These are the activations of a small neural network, seen along a few directions. Each row is one input.
In each table, some parts of the input vary, and every possible input appears once, in random order.
A made-up example of a description, with smaller parts first: one of 2 separate values, together with either a single point or one of 11 places around a ring or (one of 4 places along a line, together with one of 5 places around a ring).
Shared parts are said once, and a part with two or three values counts as separate values.

Other details of the inputs vary at random and push rows far along three fixed directions, the same in every table; ignore that.
To show where, the next rows are all for the same input, with only those details redrawn:
[  5  44   2  30  35  26  18 -17 -38  24  -8]
[ 59 -19  31  63 -11 -43 -13  -4 -41 -89  56]
[-19  56 -40   1   6 105  -7  16  21  31 -29]
[  5  57   1  31  44  38  30 -21 -44  28 -11]
[ 17 -49  -8  23 -45 -29 -66  16  30 -57  20]
[ 27 -12 -12  31 -35  20 -41  20  14 -67  33]
[ -3 -23 -39   2 -53  44 -69  34  60 -38   2]
[-22 -41  11   7  11 -80 -42 -23   7  56 -48]

Rows:
x1: [-16  28  16  12  11  30  20 -12 -31  17 -24]
x2: [ 25  59   8   7  51  25  40  -8 -58  14  -8]
x3: [-18 -13 -10   3  -5   7 -38  19  43  56 -40]
x4: [ 28 -44 -19  18 -50 -20 -49   3  45 -53  18]
x5: [-13  10 -35   7 -71  53  -7  21  35 -59  25]
x6: [ 45 -37   4   5 -29 -36 -45  31  -4 -67  47]
x7: [ -24  -37  -15  -36   -4 -105  -24   -3   26   71  -37]
x8: [  1 -48  -5 -16 -42  22 -28  32   7 -36  42]
x9: [ 18   5  -2   8  34  13  18  -2 -44  20  36]
x10: [ 38  53  26  -1  27  31  75 -16 -70  -9  21]
x11: [-22 -16  33 -29   6 -39 -10 -13 -25  68 -24]
x12: [ 18 -32  58  28   3 -76  25 -30 -23  22 -18]
x13: [ -8 -38   7  31  33 -54   0 -23 -24  26 -14]
x14: [ 61 -34  44  17 -26 -67  15 -17 -45 -93  41]
x15: [-21  56 -44 -15  12  95  -3  17  15  32 -39]
x16: [ 41 -11 -17 -13 -23   0 -19  17  13 -33  28]
x17: [  7  38 -19  -4  15 -13  34  -6 -18  17  -7]
x18: [  6  86  20  18  67   9  63 -30 -19 -18  48]
x19: [ 14  27  37  53  39  37  75  -6 -70  -4  21]
x20: [-24  28 -33   9   2   2  12 -15  12  41 -21]
x21: [  5  38  16   4  49  42  74  -6 -78  -3   0]
x22: [ 18  39 -23 -19  22  38  22  -9  -6  23 -25]
x23: [-24  61 -22   7 -15  82  49  17  14  32 -12]
x24: [ 29  -3 -25  38 -56  15 -15  35  41 -60  47]
x25: [-37 -54  23 -44  -4 -82 -35  -7   7  56 -72]
x26: [-41 -52 -35 -43  13 -26 -38  11  38  66 -64]
x27: [ -7  51  23  -9  65  25   9 -12  12   4  14]
x28: [-32 -59  37  -3 -13 -72 -32  -3  19  61 -56]
x29: [  11  -24   21    3   11 -120    4  -31  -29   48   13]
x30: [  2  26  23  -4   8 -34  52 -22 -51  34  19]
x31: [  1   3 -30 -32 -22  63 -51  18 107 -59  34]
x32: [ 22 -32 -33   7 -60  35 -52  35  82 -29   6]
x33: [-43  55 -42 -24 -18  72  35   9  15  24 -34]
x34: [ 43  16  13  15 -34 -11  37  17 -44 -89  74]
x35: [-62  53  -9 -47  17  46  22  -3  62  30 -14]
x36: [-44 -21 -46 -29 -21 -47 -31   0  56  54 -59]
x37: [  85  -10   25   54   -9  -48   17  -16  -48 -110   62]
x38: [ 22  22  12   3  20   5  -1  -4 -37  27  22]
x39: [-22  35 -33   2   6  71 -16   7  19  36 -34]
x40: [ 23  47  78  15  67 -27  71 -56 -48 -30  40]
x41: [-26 -22 -11 -58 -33  12 -27  -1  39  60 -35]
x42: [  2 -59  32  38  37 -90   1 -15 -20  46 -17]
x43: [ -7 -53  32  -3  -6 -17 -23   9  35 -96  62]
x44: [-26 -56  24  -1  18 -73   8 -17 -31  18 -35]
x45: [  0 -25 -62 -27 -39  74 -49  60  48 -42  31]
x46: [-19  46  48 -15  51  25  28 -17  -4  -8  12]
x47: [ 13 -40  13 -21   1 -80 -27 -28   3  60 -11]
x48: [  0 -57 -26   7 -20 -19 -42  19  19 -44   5]
x49: [ 34 -36  40  36  41 -54  -2 -13 -10 -96  88]
x50: [-10 -11 -30 -18 -68  71 -48  50  47 -68  -1]
x51: [ -1  55 -21 -12  -7  94  40  -2  -6 -10 -18]
x52: [-32 -24   1 -36 -14 -74   6 -10   7  40 -46]
x53: [-26  29 -29 -37  10 104  29  34  -8  19  -7]
x54: [ -2  25  22 -18  19  12  26   4 -45  23 -11]
x55: [-22   6   4  -7  -3  10  16 -28   2  43 -44]
x56: [-55 -59  -7 -11 -11 -19 -24  -3  20  40 -46]
Changing only one part turns x18 into x27. The same change can be made to x34. Which row results? -> x54
Changing only one part turns x19 into x23. The same change can be made to x48. Which row results? -> x36
What do these inputs look like to the network? -> one of 2 separate values, together with one of 4 places along a line, together with either a single point or one of 6 places along a line
Change only the place on the line of 4 in x47. List by row number the other rows that result. -> x9, x29, x38
List by row number the other rows that have the place on the line of 4 and the choice among 2 separate values in common with x37. -> x4, x16, x22, x31, x32, x47

Rows:
x57: [-32  -4  45   9  48 -65  32 -24  -8  18   6]
x58: [-20  33 -38  10  -4  53  22   9   7  31  -6]
x59: [ -3   5  30 -39   3 -73  65 -28 -37  21 -12]
x60: [  50  -15   81   54   34  -84   35  -27  -42 -117   77]
x61: [  8  18  17  36  34 -51  41 -31 -56  -1   0]
x62: [ 12 -90 -29   0 -81 -56 -79  35  64 -41  26]
x63: [ 80  50  17  72  14  32  67 -12 -71 -83  65]
x64: [-17  41  -2   2  -4  77  13   6 -14   0 -16]
x65: [-17 -35   2  -6  14 -23   8  -7 -15  51 -38]
x66: [ 22 -18  33   2  -8 -24 -30  -6  35 -59  44]
x67: [  7   5 -27  -6 -35  60 -26  46   1 -47  37]
x68: [ 21 -33 -52  -7 -61  23 -58  46  56 -56  28]
x69: [  0 -29 -12  -1  10 -51  -5  -8   6  50 -31]
x70: [  3 -24  21  -9  25 -44  -1 -14 -30  47 -39]
x71: [-14  37 -11  12   7  34  17 -13   5  51 -35]
x72: [ -3 -18   2 -11  15 -72 -21 -19   1  56 -48]
x73: [-36  26 -28 -18  -4  84  -1  14  13  17 -46]
x74: [ -22  -40  -31  -70 -102   -5  -30   42   73  -42   14]
x75: [ -6 -28 -10  14 -43  16 -16  26   1 -47  27]
x76: [-27 -19  12 -29  32 -50 -12 -21  17  38   6]
x77: [ 10 -20 -18  22 -27 -17  -8   2   6 -47  21]
x78: [ 22 -51  -9  -1 -61 -53 -81  17  48 -37  11]
x79: [-45   9  -9  -7   7  22  12   4 -15  44 -28]
x80: [-17   4 -13 -11   7  38  12  12 -15  59 -18]
x81: [-21  55 -21  20  20  37  39  -3 -27  26  -4]
x82: [-11   8 -17 -19  11  50   7   8   3  55 -46]
x83: [-24  -6  27 -55 -28 -57  17 -24  14  44 -37]
x84: [  0  17  -9  -2  27  46  34   4 -33  41 -16]
x85: [ 78 -31  71  50  -5 -87  -4 -12 -79 -81  61]
x86: [ 21  61 -20   9  29  54  31  -3 -22  25 -13]
x87: [ 32  51  30  37  50  37  65  -2 -34 -91  80]
x88: [  9   8 -35  15 -75  66 -45  32  53 -87  29]
x89: [ -8  72 -49 -17  10  91   5  14  15  25 -25]
x90: [ -7  53   2 -24  27  65   6 -12  23   7  12]
x91: [-13  -5 -13   6   3 -11   3 -11  13  34 -40]
x92: [-10  65 -44 -17  -8  90 -15  17  29  27 -24]
x93: [ 10 -38 -41 -10 -51 -17 -64  35  46 -48  19]
x94: [  8 -72   3  10 -55 -30 -50  17  21 -73   9]
x95: [ -8 -19  14  -3  21 -43   4  -5 -36  57 -15]
x96: [-10  60 -59 -18   6  94   7  22  16  31 -15]
x97: [-21  53  20  -5  60  39  42 -11   9  10  -6]
x98: [-11 -38  12 -24   9 -61 -36  -6  -5  38 -48]
x99: [ 46  84  37  32  43  54  62 -15 -99 -23  32]
x100: [-21 -19 -23   2   1 -24   1  -9  14  40 -36]
x101: [ 57  47  29  23  38  30  37 -18 -37 -96  82]
x102: [ 22  51  10  35  40  64  76 -10 -80 -13  19]
x103: [ 21  22  21  18  28 -40  15 -28 -33  46 -16]
x104: [ 39  25   8  46 -17  66  39  19 -57 -80  68]
x105: [-34 -40  22  -8 -13 -43 -29 -13  12  44 -54]
x106: [  9 -17  13  14  23 -85   7 -21 -33  48  -7]
x107: [-20 -19  -3   6   5 -56  -8 -23  10  33 -45]
x108: [-22 -39 -82 -21 -96  70 -76  61 110 -24   5]
x109: [-19  33 -34 -14   9  21   1   8   3  59 -20]
x110: [-15  66 -40   6   6  90  23   4   6   4 -23]
x111: [ 28  22 -33  19 -53  89 -15  26  37 -50  28]
x112: [ 14 -36  22  -2   9 -59 -19  -1  22 -50  43]
x113: [-41 -59  -1 -15  -6 -60 -21  -6   9  46 -53]
x114: [-15 -49  24   2  11 -63  -4 -22 -15  39 -49]
x115: [ -9 -16  -1 -19  21 -24  -4   1 -24  46 -30]
x116: [ 56 -61  29  19 -34 -68 -40  13 -26 -89  43]
x117: [  1 -32  27  -2   1 -40 -14  -9 -11  51 -35]
x118: [  3 -21 -37  -7 -54  -7 -56  37  40 -35  26]
x119: [-10 -44   2 -19   9 -48 -16  -2 -10  48 -33]
x120: [-30  54  16  -9  35  55  21 -12  32  14  -8]
x121: [  37  -15   88   50   19  -81   21  -23  -27 -100   69]
x122: [-13  -4  34 -18  54 -57  11 -32  11  39 -18]
x123: [ 16  -3   5  13  20 -41  12 -21 -15  40 -28]
x124: [  1  12 -49 -24 -37 100 -29  52  22 -42  18]
x125: [-51  25  -9 -23  20  44   5  15  53  20  -2]
x126: [-22 -50   7 -24   1 -69 -32   1 -11  57 -30]
x127: [ 22 -69  20 -14 -22 -67 -62  -2  51 -78  46]
x128: [-11  44  -1  14  31  52  52  -6 -58   3  -6]
x129: [ -3 -32   4  -3 -14 -56 -35 -14  30  58 -43]
x130: [-13  34  15  -6  45  11  32  -5  -4  21  21]
x131: [-35  26 -32  -5 -17  47 -14  -3  41  43 -47]
x132: [  9  45  -1  -5  11  72  11   4 -23  35 -16]
x133: [-34 -32  -5   5  -8 -72 -12 -11  10  49 -32]
x134: [-26  35  -3 -28  41  32  19 -16   5  36  12]
x135: [-50   8  -3 -22  32  18  10   2  44  20 -17]
x136: [ 76  -9  39  78  21 -69  58 -24 -86 -72  68]
x137: [ 58  11  27  45 -20  42  22   5 -47 -76  56]
x138: [  8 -30 -44 -11 -74  93 -49  52  62 -59   8]
x139: [  6 -14  -8 -23  -1  12 -25   5  35 -51  47]
x140: [-20 -13  24 -58 -17 -74  28 -27   2  38 -43]
x141: [  1  24  -6  14  10  57  37   7 -35  22   6]
x142: [ -1  15  25 -17  35 -12   1 -37  10  18   9]
x143: [  6  -2  46  25  21 -30  25 -29 -50  27 -21]
x144: [ -8 -56 -22 -38 -30 -11 -68  20  81 -50  38]
Changing only one part turns x91 into x100. The same change can be made to x63. Which row results? -> x136
Changing only one part turns x130 into x112. The same change can be made to x81. Which row results? -> x61
Changing only one part turns x125 into x120. The same change can be made to x79. Which row results? -> x64
What do these inputs look like to the network? -> one of 4 places along a line, together with either a single point or one of 5 places along a line or (one of 2 separate values, together with one of 8 places along a line)
Change only the place on the line of 8 in x141. List by row number the other rows that result. -> x67, x75, x79, x80, x95, x104, x126
Change only the choice among 2 separate values in x85. List by row number the other rows that result. -> x78
Change only the place on the line of 5 in x135. List by row number the other rows that result. -> x87, x112, x139, x144
